Each row below holds a small network's activations on one record, seen along a few directions.
Each row is followed by the record's values for the fields M, V, H, Y, F.
A field that a record lacks is left out.
The largest differences between rows may come from other fields.
In the rows, 500 means zero.
Strong random noise was added to every row along 4 fixed directions; ignore it. To show where, here is one row again and again, with new noise each time:
[397, 412, 398, 645, 696, 566, 640, 424, 500, 421, 535, 279, 326, 691, 443, 632]
[461, 498, 746, 479, 485, 461, 405, 615, 799, 373, 388, 566, 646, 467, 413, 510]
[550, 350, 628, 367, 648, 334, 522, 486, 672, 418, 492, 304, 391, 726, 340, 713]
[537, 492, 384, 602, 601, 629, 678, 474, 328, 619, 531, 290, 415, 618, 432, 528]
[587, 536, 560, 527, 482, 621, 539, 575, 487, 636, 438, 407, 593, 523, 440, 452]
[528, 314, 732, 327, 641, 294, 421, 508, 850, 348, 443, 324, 428, 750, 349, 743]

[699, 441, 494, 374, 452, 450, 512, 555, 279, 659, 478, 452, 465, 509, 483, 592]  M=m3 H=h1 Y=y1 F=f2
[679, 457, 477, 487, 440, 516, 404, 339, 470, 573, 610, 220, 282, 757, 640, 653]  M=m2 H=h1 Y=y2
[378, 491, 306, 501, 645, 427, 650, 366, 430, 406, 596, 511, 352, 553, 431, 475]  M=m3 H=h2 Y=y1
[267, 488, 469, 568, 671, 511, 672, 554, 595, 363, 457, 532, 550, 446, 349, 456]  M=m1 V=v1 H=h2 Y=y1 F=f2
[708, 362, 628, 314, 460, 425, 313, 671, 518, 716, 308, 515, 645, 507, 568, 510]  M=m1 V=v2 H=h1 Y=y2 F=f1
[542, 396, 490, 400, 513, 473, 451, 461, 526, 582, 488, 393, 458, 608, 476, 545]  M=m3 H=h1 Y=y2 F=f1
[683, 557, 555, 160, 436, 358, 554, 485, 446, 708, 553, 491, 593, 501, 300, 336]  M=m3 H=h2 Y=y2 F=f2
[383, 316, 270, 625, 737, 530, 610, 423, 305, 489, 511, 305, 252, 668, 580, 681]  M=m1 V=v1 H=h1 Y=y2 F=f2
[350, 582, 458, 845, 499, 804, 485, 486, 527, 442, 482, 422, 491, 510, 658, 488]  M=m2 H=h2 Y=y1
[619, 393, 458, 465, 679, 511, 656, 578, 329, 713, 442, 264, 474, 641, 420, 584]  M=m1 V=v2 H=h2 Y=y2
[466, 749, 364, 608, 313, 791, 525, 491, 368, 695, 491, 664, 698, 297, 578, 112]  M=m2 H=h2 Y=y1
[497, 325, 563, 280, 612, 169, 458, 612, 459, 409, 412, 705, 494, 400, 440, 638]  M=m1 V=v1 H=h1 Y=y1
[717, 436, 562, 305, 430, 410, 369, 687, 410, 716, 321, 652, 661, 399, 550, 445]  M=m1 V=v2 H=h1 Y=y1
[518, 536, 559, 502, 498, 418, 575, 413, 471, 399, 657, 394, 389, 559, 412, 642]  M=m2 H=h2 Y=y2
[570, 454, 507, 354, 617, 320, 665, 465, 404, 513, 597, 393, 415, 605, 332, 631]  M=m1 V=v1 H=h2 Y=y1
[525, 451, 393, 531, 504, 545, 453, 441, 337, 569, 517, 457, 392, 540, 614, 541]  M=m3 H=h1 Y=y2
[398, 479, 470, 591, 547, 324, 612, 497, 356, 265, 590, 627, 358, 382, 427, 655]  M=m2 H=h1 Y=y1 F=f1
[551, 606, 660, 447, 416, 436, 581, 775, 416, 570, 366, 745, 799, 183, 369, 330]  M=m1 V=v2 H=h2 Y=y2 F=f2
[799, 477, 411, 384, 376, 533, 425, 633, 163, 868, 384, 572, 599, 396, 635, 416]  M=m1 V=v2 H=h1 Y=y1 F=f2
[674, 448, 718, 469, 456, 553, 307, 596, 787, 585, 375, 337, 588, 660, 555, 564]  M=m1 V=v2 H=h2 Y=y1 F=f1
[372, 525, 422, 452, 543, 471, 546, 450, 577, 437, 516, 619, 546, 446, 443, 342]  M=m1 V=v2 H=h2 Y=y1 F=f2
[386, 535, 513, 709, 512, 756, 401, 355, 903, 389, 507, 270, 452, 725, 622, 479]  M=m3 H=h2 Y=y1
[656, 449, 638, 197, 422, 526, 266, 457, 823, 727, 406, 362, 642, 713, 489, 358]  M=m3 H=h2 Y=y2
[390, 650, 506, 556, 401, 709, 406, 619, 653, 598, 336, 764, 835, 276, 548, 111]  M=m1 V=v2 H=h2 Y=y1
[616, 468, 587, 639, 461, 804, 311, 554, 750, 693, 353, 219, 588, 717, 670, 482]  M=m1 V=v2 H=h2 Y=y2 F=f1
[589, 355, 679, 111, 447, 339, 176, 524, 875, 590, 336, 571, 658, 604, 507, 403]  M=m1 V=v2 H=h1 Y=y2
[457, 368, 230, 495, 624, 606, 496, 378, 390, 672, 497, 354, 386, 674, 580, 451]  M=m1 V=v2 H=h1 Y=y2 F=f1
[374, 400, 577, 523, 649, 477, 489, 634, 637, 430, 359, 534, 598, 464, 457, 527]  M=m1 V=v1 H=h2 Y=y2 F=f2
[879, 501, 479, 175, 388, 318, 583, 531, 192, 820, 548, 449, 508, 483, 398, 481]  M=m1 V=v1 H=h1 Y=y2 F=f2
[569, 548, 377, 593, 518, 507, 682, 421, 263, 499, 642, 347, 300, 567, 487, 604]  M=m2 H=h2 Y=y1 F=f2
[562, 516, 372, 447, 632, 234, 863, 390, 79, 432, 771, 413, 229, 511, 258, 661]  M=m2 H=h2 Y=y2
[564, 450, 740, 164, 397, 201, 347, 510, 744, 401, 492, 649, 587, 444, 361, 536]  M=m3 H=h1 Y=y2
[564, 472, 398, 399, 555, 233, 662, 379, 191, 392, 694, 498, 219, 524, 405, 709]  M=m2 H=h1 Y=y1
[356, 509, 558, 539, 549, 597, 503, 483, 787, 416, 453, 452, 570, 558, 420, 436]  M=m3 H=h2 Y=y1
[197, 369, 447, 501, 705, 385, 433, 397, 867, 176, 472, 588, 411, 599, 489, 537]  M=m1 V=v2 H=h2 Y=y1
[529, 533, 645, 285, 494, 324, 575, 479, 656, 442, 563, 500, 550, 500, 252, 477]  M=m3 H=h2 Y=y2
[574, 490, 439, 396, 335, 752, 201, 371, 689, 766, 410, 391, 564, 681, 723, 318]  M=m2 H=h1 Y=y1
[456, 448, 587, 641, 551, 464, 463, 475, 591, 330, 545, 399, 377, 593, 542, 675]  M=m2 H=h2 Y=y2 F=f1
[405, 582, 548, 619, 478, 481, 483, 552, 650, 301, 474, 678, 554, 369, 527, 453]  M=m1 V=v2 H=h2 Y=y1
[501, 628, 613, 665, 376, 507, 459, 470, 610, 307, 590, 558, 480, 413, 565, 518]  M=m3 H=h2 Y=y2
[426, 796, 575, 682, 302, 635, 530, 503, 494, 420, 590, 678, 650, 257, 512, 301]  M=m2 H=h2 Y=y2

Which values does each new row have?
[518, 591, 444, 652, 357, 672, 446, 438, 362, 524, 571, 490, 458, 470, 656, 519]  M=m2 H=h1 Y=y1
[413, 468, 528, 435, 496, 283, 498, 477, 492, 291, 568, 693, 453, 383, 467, 604]  M=m1 V=v1 H=h1 Y=y1
[590, 496, 508, 475, 548, 529, 591, 640, 303, 705, 424, 473, 623, 421, 450, 443]  M=m1 V=v1 H=h2 Y=y2
[761, 693, 474, 228, 312, 506, 596, 598, 218, 920, 493, 670, 796, 270, 352, 100]  M=m1 V=v2 H=h2 Y=y2
[614, 505, 474, 566, 530, 620, 589, 515, 339, 694, 534, 276, 483, 615, 490, 552]  M=m1 V=v1 H=h2 Y=y2 F=f1
[868, 544, 444, 209, 308, 396, 504, 407, 234, 784, 617, 420, 425, 556, 493, 496]  M=m2 H=h1 Y=y1
[242, 431, 135, 698, 652, 698, 531, 420, 385, 528, 451, 558, 429, 497, 642, 364]  M=m1 V=v2 H=h1 Y=y1 F=f1
[383, 399, 444, 517, 636, 620, 436, 469, 705, 555, 411, 371, 528, 676, 526, 418]  M=m1 V=v2 H=h2 Y=y2 F=f1
[628, 411, 307, 550, 507, 476, 511, 333, 213, 567, 640, 334, 222, 635, 651, 644]  M=m3 H=h1 Y=y2
[723, 325, 568, 420, 564, 640, 316, 538, 674, 789, 332, 153, 525, 838, 619, 553]  M=m1 V=v2 H=h2 Y=y2
[453, 546, 679, 448, 477, 341, 439, 532, 793, 280, 494, 635, 577, 422, 423, 480]  M=m1 V=v2 H=h2 Y=y2
[173, 453, 499, 665, 723, 353, 633, 597, 546, 159, 465, 729, 509, 299, 416, 559]  M=m1 V=v1 H=h2 Y=y2
[530, 478, 646, 443, 544, 390, 504, 620, 691, 418, 417, 558, 594, 465, 400, 521]  M=m1 V=v2 H=h2 Y=y1
[434, 526, 605, 663, 508, 452, 454, 495, 639, 245, 533, 547, 422, 483, 556, 612]  M=m3 H=h2 Y=y1
[199, 563, 548, 793, 578, 446, 557, 459, 614, 53, 597, 621, 380, 394, 511, 628]  M=m2 H=h2 Y=y2
[361, 448, 330, 580, 579, 652, 529, 394, 526, 542, 492, 394, 447, 604, 557, 450]  M=m1 V=v1 H=h1 Y=y2
[282, 469, 353, 838, 675, 649, 670, 401, 491, 304, 593, 338, 318, 604, 552, 640]  M=m1 V=v1 H=h2 Y=y1
[405, 526, 525, 585, 494, 639, 504, 489, 725, 467, 460, 404, 570, 550, 521, 408]  M=m1 V=v1 H=h2 Y=y2 F=f2
[629, 411, 435, 313, 559, 586, 444, 389, 674, 739, 468, 217, 483, 810, 490, 426]  M=m1 V=v2 H=h2 Y=y1
[558, 275, 322, 272, 611, 437, 396, 364, 558, 625, 461, 347, 350, 767, 561, 556]  M=m1 V=v2 H=h1 Y=y1 F=f2
